These are the activations of a small neural network, seen along a few directions. Each row is one input.
In each table, some parts of the input vary, and every possible input appears once, in random order.
A made-up example of a description, with smaller parts first: one of 5 places around a ring, together with either a single point or one of 9 places along a line or (one of 3 separate values, together with one of 4 places along a line).
Shared parts are said once, and a part with two or three values counts as separate values.
In the rows, 128 means zero.

A family of inputs:
r1: [117 138 159 178 149 163 131 122 152 118 145 103 141 150 165]
r2: [137 134 145 133 135 119 155  93 110 104 133 117 137  91 128]
r3: [145 136 132 143 124 113 151 100 126  98 118 134 143  93 122]
r4: [ 93 101 176  97 117 107  65 140 165 123 109 120 116 158 134]
r5: [121 149 157 155 146 146 136 109 140 102 144 114 122 126 155]
r6: [111  89 150  60 100  96  96 125 126 128  98 124 115 136  92]
r7: [110 162 128 152 170 118 124 132 143 119 131 122 126 129 156]
r8: [136 151 113 138 133 103 149 113 132 117 105 136 142  96 124]
r9: [113 160 147 142 170 135 133 123 129 114 138 112 123 122 161]
r10: [127 154 102 117 148  99 155 116  97 122 116 125 131 103 118]
r11: [156 117 108 143 125 144 148  96 111 125 130 150 132 122 114]
r12: [141 152 101 128 128 102 158 109 116 118 105 136 129 107 114]
r13: [129 146 135 121 159 108 152 107  99 117 126 115 139  86 135]
r14: [ 88  98 176 114 113 133  64 152 178 143 109 106 134 181 142]
r15: [136 125 112 123 161 140 149 107  83 141 136 133 131 116 128]
r16: [140  87 130 101  68 125 100 195 128 154 132 155 107 122  90]
r17: [114 115 167 146  82 133  83 218 181 144 135 124 122 153 132]
r18: [142 136 133 123 129 117 164  90  94 105 132 117 125 100 118]
r19: [129 142 145 185 137 156 128 125 169 115 133 117 144 152 158]
r20: [110 155 127 170 169 140 120 142 156 140 133 107 142 152 164]
r21: [133 153 143 163 134 139 132 112 156  98 131 129 124 128 148]
r22: [135 107 152  99  73  96 107 192 145 130 126 140 114  96  90]
r23: [140 107 140  92  68  97 115 189 130 131 125 139 100 109  81]
r24: [127 132  75 127 151 145 140 125 103 150 145 135 134 149 136]
r25: [117  70 139  66 104 124  86 123 125 153 110 140 119 150  92]
r26: [130 149 123 111 151 112 163 107  84 116 123 116 129  96 125]
r27: [118 126 165 125  78 117  87 206 170 128 134 136 103 130 123]
r28: [123 153 114 126 153 100 146 119 113 122 116 125 144  92 128]
r29: [103  87 162  72 101  96  83 131 138 127  94 121 130 126 107]
r30: [124 160 127 163 149 120 127 126 161 114 121 134 125 132 153]
r31: [137 131  90 130 158 130 141 114  98 150 130 139 130 125 120]
r32: [147 132  89 139 134 134 146 109 116 143 117 152 132 126 116]
r33: [124 154 126 181 148 142 124 135 175 136 123 119 140 156 161]
r34: [142 131  74 136 129 145 143 117 120 145 135 147 133 151 132]
r35: [139 116 106 132 129 166 151 100  99 131 159 128 131 145 135]
r36: [140  92 113  98  69 143 104 194 133 158 154 150 105 150  96]
r37: [153 121  92 138 117 161 147 101 116 131 148 141 130 148 127]
r38: [113 150 148 163 172 152 128 133 142 133 141  98 139 144 170]
r39: [153 140 119 131 118 110 160  93 111 101 119 132 128 102 111]
r40: [110  75 124  61  91 132  83 130 126 154 123 132 124 168 112]
r41: [144 117 120 133 133 155 153  92  94 129 142 134 129 120 120]
r42: [130 127  96 120 153 158 147 115  89 145 153 126 132 142 143]
Changing only one part turns r5 into r2. The same change can be made to r7. Which row results?
Answer: r28
Changing only one part turns r30 into r32. The same change can be made to r9. Which row results?
Answer: r15
What do these inputs look like to the network?
Answer: one of 6 places along a line, together with either one of 2 separate values or one of 5 places around a ring
A walk changes only the place on the line of 6. It starts at r36 and steps to r16. List the rest of the walk in order.
Answer: r23, r22, r27, r17
Change only the choice among 2 separate values in r27. List by row number the other rows that result.
Answer: r4

A family of inputs:
r43: [ 71 189 210 197 183  97  94 160 218  86 107  72 134 150 193]
r44: [144 136  65  26  93 102 141 141  66 144 136 170  78  97  83]
r45: [105  35 159  64 102 159  68 129 119 167 144 115 120 190 103]
r46: [136 143  76 195 175 179 131  93 152 155 141 141 149 183 169]
r47: [156 154 122 164 202  93 211   8  62  88 100 108 166  51 117]
r48: [160 103 133 131  23 127 119 239 151 131 150 164 112  98  85]
r49: [ 72 109 220  89  94  61  42 210 212 120  86  99 123 134 123]
r50: [136 184  56 145 199 139 192  98  61 140 142 128 148  98 160]
r51: [155 105 128  44  90  57 161  55  65  80  94 148 107  53  54]
r52: [100 121 151 158 181 204 118  78 130 131 158  91 144 197 194]
r53: [132  71  86  85  75 144  89 149 138 175 114 158 132 181 100]
r54: [170 186 130 238 118 173 171 175 162 118 166 140 121 104 155]
What do these inputs look like to the network?
Answer: one of 2 separate values, together with one of 6 places along a line
Changing only the choice among 2 separate values turns r49 into r43. The same change can be made to r45. Which row results?
Answer: r52
Change only the choice among 2 separate values in r53. List by row number the other rows that result.
Answer: r46

A family of inputs:
r55: [144 108  90 100 130 149 130  69 102 159 133 156 118 145 109]
r56: [ 88  60 187  49  59  95  44 184 170 150 107 130 104 150  83]
r57: [127 172 143 174 135 140 132 163 161 103 110 118 131 135 168]
r58: [124 157 103 120 122  78 163 119 110 112 125 145 136  69 114]
r59: [137 151 168 147 127 105 162 129 110  91 126 132 123  57 139]
r60: [141 164 159 179 124 102 145 122 160  87 120 111 135 102 132]
r61: [130 145 121 185 159 147 115 175 151 130 140 128 130 154 148]
r62: [105 146 152 150 153 139 112 115 156 111  98 102 131 148 183]
r63: [125 132 182 115 155 108 141  98  96  85 112 117 137  88 145]
r64: [113 138 179 150 145 101 138  80 154  98 112 103 141 122 147]
r65: [156 132  92 114 114 111 170 127  77 151 121 135 126  92  92]
r66: [143 127 103 163 123 180 130 162 147 149 160 134 149 149 146]
r67: [126 117  92 106 133 169 125 104 103 149 166 121 118 183 131]
r68: [106 132 125 151 193 146  95 130 155 141 135 108 130 174 147]
r69: [147 135  78 134 112 167 147 143 114 148 178 138 108 159 124]
r70: [171 116  80 133 103 153 149 119 100 140 134 173 119 125 104]
r71: [111 128 106  89 155  84 142  87 110 104 107 125 138  93 119]
r72: [109  79 173  78  36  92  64 223 183 149 119 144  92 127  76]
r73: [113 107 119 140 139 180 111 116 137 159 151 120 156 166 157]
r74: [144 115 105  82 141 115 145  95  65 143 107 118 139 123  95]
What do these inputs look like to the network?
Answer: one of 2 separate values, together with either a single point or one of 9 places around a ring
A walk changes only the place on the ring of 9. It starts at r60 and steps to r59. List the rest of the walk in order.
Answer: r58, r65, r70, r69, r66, r61, r57
